A small network was shown many inputs. Here are its activations along a few directions, one row for each input.
In each table, some parts of the input vary, and every possible input appears once, in random order.
Descriptions start from the smaller parts, as in this example, which fits no table here: one of 2 separate values, together with either a single point or one of 9 places along a line or (one of 6 places along a line, together with one of 8 places around a ring).
Shared parts are said once, and a part with two or three values counts as separate values.
(in the rows, 128 means zero)

Other details of the inputs vary at random and push rows far along two fixed directions, the same in every table; ignore that.

A family of inputs:
R1: [136 114 124 144 140 120  79 151 136 148 197 160 173 115 126 137]
R2: [129  99 170 137 136 102  76 159 141 191 177 153 150 135 137 132]
R3: [129 150  93 100 122 162 133 116 125  96 114 128 128 104 112 134]
R4: [126 140 129 130 135 130 147 108 117 113  83 116  99 152 138 121]
R5: [116 115 150 123 140 116 141  88 129 150  86 111  90 182 133 101]
R6: [139 101 135 164 131  90  89 144 122 182 190 139 153 177 135 136]
R7: [125 125 165 114 139 111 145 120 137 169  68  98 103 163 124 120]
R8: [137 102  95 166 119 142 102 140 134  93 221 171 157 102 157 139]
R9: [128 168 109 149 141 148 161 144  94  47  97 121 148  89 125 145]
R10: [115 118 167 115 143 111 147 114 140 165  77 100 109 160 120 109]
R11: [132 106  97 166 137 137  94 149 121  96 209 165 172 105 152 141]
R12: [118 159 113 150 147 146 159 140 101  44 116 123 158  85 125 133]
R13: [124 140 134  93 119 146 132 124 131 135  86 119 102 122 120 127]
R14: [115 110 159 113 137 118 142 103 145 164  82 104  91 157 131 103]
R15: [143 119 123 143 138 117  78 160 128 154 195 161 165 117 130 153]
R16: [114 143 140 134 134 107 161 108 114 118  88  99 127 151 114 112]
R17: [128 144 101 143 122 155 163 120 116  38 127 134 125  78 139 124]
R18: [129 134 128  92 106 146 136 122 143 127 102 123  88 118 127 124]
R19: [122  93 171 138 138 104  79 149 148 185 179 152 157 133 132 120]
R20: [131 163 119 133 130 132 174 153 105  65  91 106 154  64 117 144]
R21: [133 134 105  90 107 153 134  98 146 126 116 127  96 135 118 121]
R22: [130 164  67 127 124 173 155 137  98  47 114 131 134  96 128 154]
R23: [127  96 170 141 130  91  88 147 143 191 183 142 164 129 127 116]
R24: [123 153 139 136 129 108 159 114 110 123  80  96 122 155 120 124]
R25: [122 163  77 133 134 165 157 144  99  45 113 124 156  97 107 143]
R26: [127 134 128 111 131 129 137 108 119 165  82 104  99 207 110 130]
R27: [126 141 130  92 124 116 136 102 133 181  90 100 114 173  90 114]
R28: [119 145 110 119 124 127 156 114 112 125  95  98 126 167  99 122]
R29: [147 120  76 172 117 152 108 161 120  62 225 181 166  70 162 162]
R30: [132  78 159 132 115 113  75 128 164 175 194 155 126 127 151 115]
R31: [142  96 134 177 126 111 101 137 134 121 197 168 133 119 170 130]
R32: [131 148 106 134 116 157 164 145 125  57 113 130 118  56 145 136]
R33: [138 153  86  98 104 162 139 122 132  94 125 136 103 102 124 145]
R34: [116 121 163 120 134  97 155 111 137 166  81  96 118 153 113 109]
R35: [118 117 154  90 122 133 123 102 145 170  88 114  96 154 115 106]
R36: [127 134 121  82 121 133 121  97 137 178  87 116  82 177 114 131]
R37: [128  75 163 157 128 101  97 128 163 170 186 151 121 126 166 111]
R38: [130 152 110 132 132 155 160 148 114  58  99 122 134  60 140 141]
R39: [144 111 139 138 131  90  79 147 133 199 193 145 156 149 126 138]
R40: [125 140 162  92 118 113 140 117 129 186  76  98 110 158 100 117]
Description of these inputs: one of 2 separate values, together with one of 4 places along a line, together with one of 5 places around a ring.
Question: Changing only the place on the ring of 5 turns R31 into R32. The same change can be made to R5. Which row results?
Answer: R14
Question: A walk changes only the place on the ring of 5. It starts at R16 and steps to R28. List the rest of the walk in order.
Answer: R27, R23, R34
Question: A walk changes only the place on the ring of 5. It starts at R21 and steps to R8. List the rest of the walk in order.
Answer: R17, R37, R30
Question: Which other rows does R39 become when the place on the line of 4 takes its other values? List them by row number.
Answer: R15, R33, R36

A family of inputs:
R41: [124 141 152 118 134 120 147 123 127 130  84 112 114 121 126 121]
R42: [116 128 119 118 127 146 143 112 128 109 108 120 118 136 121 116]
R43: [123 106 153 130 139 107  92 129 143 171 166 141 153 134 124 115]
R44: [136 102 126 147 135 119  94 134 135 160 169 150 129 164 148 138]
R45: [117 127 116 116 130 145 141 107 132 109 108 120 116 131 122 114]
R46: [130 139 103 119 129 145 135 116 120 114 109 126 111 143 129 136]
R47: [133 109 149 145 127  94 107 143 131 174 167 131 152 144 127 129]
R48: [123 135 148 119 135 122 146 127 128 133  82 109 113 122 128 124]
R49: [118 126 117 118 130 147 143 112 133 109 108 120 117 136 121 118]
R50: [117 132 122 117 125 145 142 107 129 105 110 121 117 133 118 112]
R51: [136 108 130 145 135 113  90 123 133 158 172 154 128 159 147 131]
R52: [125 130 139 133 132 129 149 112 129 110  97 122 101 128 143 117]
R53: [117 137 128 104 132 140 142 125 130 130  96 111 131 129 102 122]
R54: [125 124 135 133 132 131 148 115 130 113  95 119 100 129 146 119]
R55: [141 124  98 193 125 128 108 173 112  49 240 172 200  41 156 150]
R56: [134 145  93 174 136 161 150 174 106   8 162 152 169  22 158 154]
R57: [139 132  91  81  89 173 130 105 153 117 127 141  71 113 133 132]
R58: [135 107 132 146 130 114  90 127 132 158 171 150 128 163 146 132]
R59: [137 112 135 136 138 112  88 151 131 177 162 143 146 153 130 143]
R60: [136 118 141 135 133 108  85 145 128 174 164 145 146 151 128 138]
R61: [131 150 114 105 132 139 131 130 117 134  96 117 124 137 110 140]
R62: [134 103 139 155 126  97 109 117 138 156 175 142 133 149 143 119]
R63: [127 135 116 131 117 129 154 117 121 112 114 116 118 138 125 126]
R64: [140 142 101  68  90 167 125 119 149 136 114 135  89 102 116 138]
R65: [138 173  85 157 122 151 148 180  94  16 176 142 204   9 119 160]
R66: [123 135 151 121 132 123 148 133 123 133  84 110 116 127 126 126]
R67: [123 140 154 120 130 121 146 128 125 129  85 110 115 123 125 123]
R68: [135 107 146 145 130  95 108 143 137 174 167 130 151 144 128 131]
R69: [118 132 120 115 129 143 140 103 131 107 110 123 117 130 119 111]
R70: [133  98 135 155 127 100 109 121 139 158 174 138 132 150 146 121]
R71: [115 139 131 104 129 139 141 125 125 129  96 112 132 129 102 120]
R72: [130  94 161 161 134 103 106 130 140 149 160 144 121 141 163 118]
R73: [129 151 118 107 128 139 133 136 113 135  96 117 126 143 108 142]
R74: [117 138 128 102 133 139 139 119 129 129  96 111 130 123 104 118]
R75: [129 145 124 116 124 122 149 124 121 130 103 105 132 125 108 128]
R76: [116 144 134 102 127 137 140 119 126 127  98 112 130 126 100 117]
R77: [129 140 107 119 125 145 137 121 116 116 107 125 111 150 127 137]
R78: [129  91 157 162 135 105 108 135 138 152 159 144 122 143 165 121]
R79: [128 133 113 132 120 130 155 117 126 112 114 115 118 137 125 127]
R80: [137 119 139 133 138 107  85 140 130 175 164 147 146 148 129 137]
R81: [130 151 128 115 122 119 150 121 121 128 105 109 133 124 106 126]
R82: [124 134 148 122 134 124 149 134 129 131  85 110 116 125 127 128]
Question: Changing only one part turns R77 into R73. The same change can be made to R63. Which row results?
Answer: R47
Question: Changing only one part turns R69 into R43. The same change can be made to R50. Which row results?
Answer: R76
Question: What do these inputs look like to the network?
Answer: one of 2 separate values, together with either a single point or (one of 4 separate values, together with one of 5 places around a ring)
Question: Which other rows does R59 become when the choice among 4 separate values takes its other values? List them by row number.
Answer: R53, R68, R82
Question: Which other rows does R62 become when the choice among 4 separate values takes its other values? List them by row number.
Answer: R51, R52, R69
Question: Which other rows does R78 become when the place on the ring of 5 takes its other values? List them by row number.
Answer: R52, R54, R56, R72
Question: Which other rows does R48 become when the choice among 2 separate values takes its other values? List them by row number.
Answer: R54

A family of inputs:
R83: [120 169 118 113 132 138 162 136 100  95  79 100 150 114  93 132]
R84: [120 145 123 154 139 132 154 146 111  65 132 123 166  81 125 129]
R85: [118 125 142  87 111 129 156  78 145 173  54  96  61 196 113 103]
R86: [119 158 139 129 136 134 174 133 114  83  73 102 131  96 117 127]
R87: [125 148 107 110 114 152 159 114 123  87  98 119 108 112 122 124]
R88: [129  95 144 142 133 111 100 119 142 167 157 147 112 166 155 122]
R89: [136 122 115 158 129 133 110 142 124  95 175 156 141  99 154 138]
R90: [125 149 102 101 122 158 153 120 125  93  93 115 116 109 112 131]
R91: [130 102 138 128 132 117  95 124 144 171 160 145 128 147 137 122]
R92: [121 153 118 138 138 134 177 127 106  76  82 104 132 113 120 125]
R93: [129 156 104 103 120 154 149 114 123  95  93 118 115 111 111 130]
R94: [136  93 138 140 125 109  87 132 149 174 185 151 140 140 144 128]
R95: [135 118 111 158 125 135 116 145 126  97 176 152 142  97 155 140]
R96: [138 130 105 135 121 137 108 156 123 115 177 150 162  93 128 151]
R97: [134 106 132 135 133 116  82 145 137 169 185 156 147 137 133 138]
R98: [125 109 172 146 145  88 106 142 132 173 141 125 148 136 133 123]
R99: [123  97 167 105 121 102 114  79 157 219  97 115  66 223 128  96]
R100: [127  93 143 138 126 118 101 125 146 161 161 142 119 149 145 116]
R101: [130 141 139 150 143 116 117 172 109 111 153 135 185  81 125 149]
R102: [132 162 100  96 115 153 150 125 118 106  96 115 121 118 103 140]
R103: [126 127 132 159 145 113 119 153 113 101 163 133 182  90 126 133]
R104: [131  94 139 145 130 116 101 125 141 158 158 142 114 156 153 123]
R105: [127  96 143 137 129 117 101 122 144 161 160 147 120 150 146 116]
R106: [129 151 106 100 117 151 154 111 124 107  96 112 110 117 111 129]
R107: [137 121 113 156 125 132 116 142 124  96 178 153 141  97 156 139]
R108: [124 129 162 124 139 106 160 112 128 155  59  95  97 167 126 115]
R109: [130 147 103 110 122 150 130 142 123 111 124 128 134 112 111 140]
R110: [129 144 128  87 118 132 133 102 134 168  79 109  94 177 102 124]
Question: Changing only one part turns R90 into R104. The same change can be made to R98. Which row results?
Answer: R108
Question: What do these inputs look like to the network?
Answer: one of 4 places along a line, together with either one of 2 separate values or one of 5 places around a ring
Question: List by row number the other rows that have the place on the line of 4 in common with R96.
Answer: R83, R97, R101, R102, R109, R110
Question: A walk changes only the place on the line of 4. It starts at R96 and steps to R94. List the rest of the walk in order.
Answer: R85, R95
Question: Which other rows does R99 become when the place on the ring of 5 takes its other values? List them by row number.
Answer: R85, R87, R100, R105
